Each row below holds a small network's activations on one input, seen along a few directions.
Each table varies a few parts of the input and shows all the possible inputs, shuffled.
A made-up example of a description, with smaller parts first: one of 2 separate values, together with either a single point or one of 11 places around a ring or (one of 6 places along a line, together with one of 8 places around a ring).
Shared parts are said once, and a part with two or three values counts as separate values.
In the rows, 100 means zero.

A family of inputs:
row 1: [94 97 60 117 110 117 101 77 51 99 72 101 145 100]
row 2: [86 89 59 101 137 104 97 72 77 91 68 119 116 83]
row 3: [136 105 121 103 64 125 103 127 134 111 130 71 74 84]
row 4: [72 109 142 98 92 82 110 80 104 107 102 103 109 122]
row 5: [128 90 119 87 84 106 103 144 162 94 127 89 42 73]
row 6: [143 110 119 113 52 130 106 126 109 115 134 63 87 94]
row 7: [82 79 56 93 145 91 93 75 87 83 66 128 100 76]
row 8: [145 115 120 119 45 133 106 129 99 119 130 57 96 101]
row 9: [77 70 56 84 152 83 93 86 99 71 66 141 83 71]
row 10: [81 117 139 112 70 95 116 84 75 115 101 90 134 139]
row 11: [65 94 144 78 115 58 107 95 127 89 102 122 76 111]
row 12: [69 99 141 87 102 69 105 83 113 100 103 110 94 117]
row 13: [120 124 12 97 163 93 44 138 74 96 91 125 125 125]
row 14: [94 91 57 109 118 109 98 72 56 93 75 109 134 91]
row 15: [132 96 118 95 72 116 102 131 148 106 129 77 61 79]
row 16: [76 115 138 107 78 89 115 80 85 111 105 93 125 133]
- What do these inputs look like to the network? => either a single point or (one of 3 separate values, together with one of 5 places along a line)
- Change only the place on the line of 5 in row 14. List by row number the other rows that result. => row 1, row 2, row 7, row 9

A family of inputs:
row 17: [103 88 85 96 107 109 106 102 113 92 97 102 82 78]
row 18: [98 108 133 106 71 102 113 86 91 109 107 86 115 113]
row 19: [114 94 82 108 94 119 105 96 86 99 91 93 108 86]
row 20: [95 104 136 101 77 97 111 91 100 105 108 91 103 109]
row 21: [108 88 86 98 104 109 101 103 108 93 93 102 89 77]
row 22: [88 99 138 94 87 87 109 96 121 100 110 97 88 102]
row 23: [112 106 93 97 104 96 89 123 114 103 110 101 87 105]
row 24: [96 108 135 105 77 99 110 89 94 110 107 86 111 112]
row 25: [61 91 41 98 173 84 82 41 51 85 46 142 140 98]
row 26: [112 107 95 94 105 96 87 122 117 101 107 102 87 104]
row 27: [103 83 90 91 113 105 104 102 121 91 98 107 77 73]
row 28: [113 95 79 113 93 122 107 96 85 102 95 89 110 91]
row 29: [90 102 135 101 80 92 110 93 107 106 110 92 97 107]
row 30: [112 93 85 106 98 116 104 97 89 98 92 92 104 85]
row 31: [91 101 138 95 84 90 111 93 114 100 108 95 90 104]
row 32: [91 100 136 96 80 91 112 93 111 102 112 95 92 106]
row 33: [115 114 91 104 98 105 87 120 97 106 111 92 104 109]
row 34: [107 102 95 92 106 96 91 123 122 98 113 105 80 102]
row 35: [111 91 84 107 97 116 101 99 95 99 91 96 102 82]
row 36: [105 101 95 89 110 94 91 124 128 100 111 107 76 103]
row 37: [108 91 82 103 98 117 104 101 98 96 96 98 95 82]
row 38: [105 88 82 102 102 112 102 102 104 96 95 99 90 80]
row 39: [113 111 91 101 98 103 87 122 104 106 110 97 97 109]
row 40: [115 108 95 100 103 97 85 119 108 103 107 98 94 105]
row 41: [86 97 139 91 91 86 110 96 125 101 109 98 82 102]
row 42: [95 105 136 105 78 97 110 90 98 110 106 89 108 110]
row 43: [99 110 132 109 72 105 113 85 89 109 109 84 119 116]
row 44: [117 114 90 105 96 106 91 117 93 106 110 91 107 109]
row 45: [65 92 38 85 165 65 74 82 58 83 64 145 138 121]
row 46: [120 115 92 109 97 109 90 114 89 108 110 88 113 113]
row 47: [114 111 91 104 98 104 88 120 101 107 110 96 101 109]
row 48: [104 84 89 94 109 107 103 103 116 90 97 105 81 74]
row 49: [37 97 91 103 135 66 111 58 52 87 58 141 130 125]
- What do these inputs look like to the network? => one of 3 separate values, together with either a single point or one of 10 places along a line
- Change only the choice among 3 separate values in row 26. List by row number the other rows that result. => row 17, row 31

A family of inputs:
row 50: [70 98 103 109 109 114 107 42 61 112 95 97 150 104]
row 51: [66 96 130 85 112 71 116 23 89 77 79 119 121 99]
row 52: [87 116 150 105 61 69 111 86 99 109 115 98 115 151]
row 53: [142 87 91 108 71 143 90 128 121 92 131 73 92 62]
row 54: [92 111 4 120 151 107 88 106 23 94 50 128 129 111]
row 55: [121 104 127 123 43 145 126 131 115 122 110 66 90 92]
row 56: [119 87 169 99 60 108 128 121 130 91 105 81 62 82]
row 57: [73 95 32 96 159 69 81 102 68 69 57 153 132 121]
row 58: [135 110 126 107 47 124 120 146 95 122 140 51 106 117]
row 59: [92 96 136 118 40 104 122 64 78 107 100 88 131 114]
row 60: [72 119 113 93 122 76 99 57 82 109 105 119 132 146]
row 61: [46 91 39 92 169 70 97 99 84 79 43 168 85 98]
row 62: [93 122 107 108 108 93 86 59 41 104 101 91 159 123]
row 63: [50 101 147 76 127 53 91 50 94 86 96 127 111 113]
row 64: [110 106 111 94 98 109 93 145 163 101 131 96 31 74]
row 65: [166 130 75 119 68 134 88 148 109 103 128 77 86 82]
row 66: [70 105 177 102 75 63 106 85 110 106 98 112 76 122]
row 67: [141 108 36 99 119 123 69 119 88 123 104 75 112 91]
row 68: [110 114 143 95 61 106 118 151 135 117 137 68 82 135]
row 69: [124 126 52 103 138 111 68 128 132 122 90 104 83 102]
row 70: [95 90 159 74 58 85 127 131 141 106 131 91 49 112]
row 71: [113 127 137 133 56 103 105 95 60 122 105 77 128 130]
row 72: [55 60 45 91 177 84 113 78 70 69 59 140 118 74]
row 73: [125 114 92 97 93 118 91 154 149 107 149 75 71 102]
row 74: [138 83 49 95 104 127 71 90 98 101 84 99 106 70]
row 75: [73 87 167 99 65 74 131 61 107 94 101 90 107 102]
row 76: [115 76 77 82 129 96 83 88 133 86 85 102 87 51]
row 77: [116 82 85 64 131 77 65 101 137 91 93 129 65 80]
row 78: [71 86 16 122 156 125 95 94 40 91 42 129 129 84]
row 79: [118 73 107 90 92 118 114 120 147 89 136 77 56 57]
- What do these inputs look like to the network? => one of 5 places around a ring, together with one of 6 places around a ring
- The inputs of row 54 and row 61 match in every part but the place on the ring of 5. If row 65 is changed in the same way as row 54 into row 61, which row does it become? => row 64
- Change only the place on the ring of 6 in row 79. List by row number the other rows that result. => row 51, row 56, row 72, row 75, row 76

A family of inputs:
row 80: [96 105 134 101 80 97 111 99 108 104 111 91 96 107]
row 81: [112 97 92 98 98 107 95 110 109 101 105 95 94 92]
row 82: [110 101 99 100 96 104 98 112 108 100 104 96 93 96]
row 83: [103 104 119 101 85 101 104 102 106 105 110 92 97 104]
row 84: [94 106 140 104 74 97 115 93 104 107 111 88 99 110]
row 85: [105 103 111 100 90 103 102 104 107 105 110 92 97 102]
row 86: [108 100 104 101 92 104 100 109 104 102 106 93 96 98]
row 87: [100 103 124 99 84 98 108 102 108 103 111 93 95 106]
row 88: [111 96 85 98 101 107 95 115 110 100 102 98 90 92]
row 89: [115 97 80 99 106 110 92 115 109 97 102 100 87 86]
row 90: [47 88 13 98 193 74 80 41 25 75 28 161 156 107]
- What do these inputs look like to the network? => either a single point or one of 10 places along a line

A family of inputs:
row 91: [54 80 76 98 137 70 104 76 55 70 58 131 136 103]
row 92: [120 110 49 104 128 124 79 121 107 106 97 96 74 75]
row 93: [111 100 49 89 133 104 78 91 75 95 73 131 106 96]
row 94: [107 67 24 105 141 121 80 117 93 73 86 134 102 71]
row 95: [89 98 136 84 98 87 112 82 97 105 104 94 90 96]
row 96: [102 98 70 98 122 103 91 115 116 97 84 117 68 82]
row 97: [129 118 156 91 42 103 95 136 134 121 146 65 96 122]
row 98: [57 100 95 108 109 89 104 36 54 98 79 122 148 125]
row 99: [136 97 124 105 38 115 114 148 141 104 138 67 53 95]
row 100: [104 93 13 104 158 117 80 121 68 88 68 115 112 84]
row 101: [144 103 68 89 110 129 92 118 114 113 116 77 76 69]
row 102: [102 97 35 95 147 96 86 103 68 94 53 126 118 99]
row 103: [94 100 159 110 69 93 114 99 113 89 115 91 92 98]
row 104: [125 127 143 92 85 100 95 113 122 111 126 85 97 114]
row 105: [51 110 84 106 129 81 112 45 37 95 64 114 147 132]
row 106: [149 104 91 116 80 135 97 133 131 99 128 72 81 71]
row 107: [97 104 180 121 31 103 138 112 116 125 134 64 89 130]
row 108: [71 87 52 98 153 73 92 95 82 78 72 132 123 115]
row 109: [89 110 95 95 118 84 76 94 111 108 96 105 109 105]
row 110: [140 122 117 104 81 120 100 121 123 106 110 79 69 96]
row 111: [79 78 65 98 135 80 82 85 96 80 88 138 123 109]
row 112: [123 80 89 91 98 106 98 109 127 97 99 93 74 76]
row 113: [116 114 120 72 107 93 85 93 111 119 115 85 99 109]
row 114: [63 95 113 100 107 78 101 83 96 94 87 117 103 91]
row 115: [105 100 176 109 39 97 119 127 116 111 137 68 76 111]
row 116: [59 114 121 109 95 89 108 57 84 118 85 103 125 116]
row 117: [148 104 100 102 48 135 122 164 141 105 158 67 52 78]
row 118: [71 91 141 97 79 99 125 62 104 107 99 89 112 110]
row 119: [102 118 170 115 58 99 125 78 101 117 107 80 120 122]
row 120: [66 81 89 96 123 77 99 67 65 76 77 142 129 100]
- The inputs of row 112 and row 102 match in every part but one. If row 101 is changed in the same way as row 112 into row 102, which row does it become? => row 100
- What do these inputs look like to the network? => one of 5 places along a line, together with one of 6 places along a line
- Change only the place on the line of 5 in row 106. List by row number the other rows that result. => row 103, row 104, row 110, row 119

A family of inputs:
row 121: [127 110 27 96 148 105 50 112 75 102 88 116 121 99]
row 122: [156 87 49 96 91 131 86 152 127 95 119 88 77 75]
row 123: [136 108 88 122 58 142 106 132 107 116 121 66 89 84]
row 124: [112 106 154 88 88 78 97 135 148 105 128 89 62 106]
row 125: [87 108 74 83 152 76 73 127 86 96 94 131 103 120]
row 126: [66 116 113 87 127 59 84 102 101 105 97 124 111 151]
row 127: [85 78 76 123 94 129 124 70 80 93 71 95 108 69]
row 128: [105 68 42 98 131 112 98 90 104 77 68 109 97 47]
row 129: [112 114 167 97 54 95 107 115 125 118 132 67 85 109]
row 130: [57 77 131 86 114 69 115 76 114 82 89 127 80 86]
row 131: [63 79 142 98 83 82 129 49 91 95 91 108 101 96]
row 132: [82 80 121 116 77 117 136 45 77 100 80 95 122 85]
row 133: [131 114 141 113 43 133 114 113 107 125 127 63 106 96]
row 134: [99 125 105 118 89 96 101 79 50 107 96 94 150 141]
row 135: [68 126 124 99 99 68 98 79 83 104 112 98 137 153]
row 136: [78 74 89 81 133 89 106 91 118 70 73 133 75 66]
row 137: [127 104 98 84 108 107 89 142 151 96 128 100 47 94]
row 138: [110 126 57 115 112 111 85 92 55 114 88 97 129 125]
- What do these inputs look like to the network? => one of 3 separate values, together with one of 6 places around a ring
- The inputs of row 130 and row 124 match in every part but the choice among 3 separate values. If row 132 is changed in the same way as row 130 into row 124, which row does it become? => row 133
- Start at row 138 and move only the place on the ring of 6, one step at a time. The first step leads to row 121. Which rows follow, in order? => row 125, row 126, row 135, row 134
- Change only the choice among 3 separate values in row 122. List by row number the other rows that result. => row 121, row 128
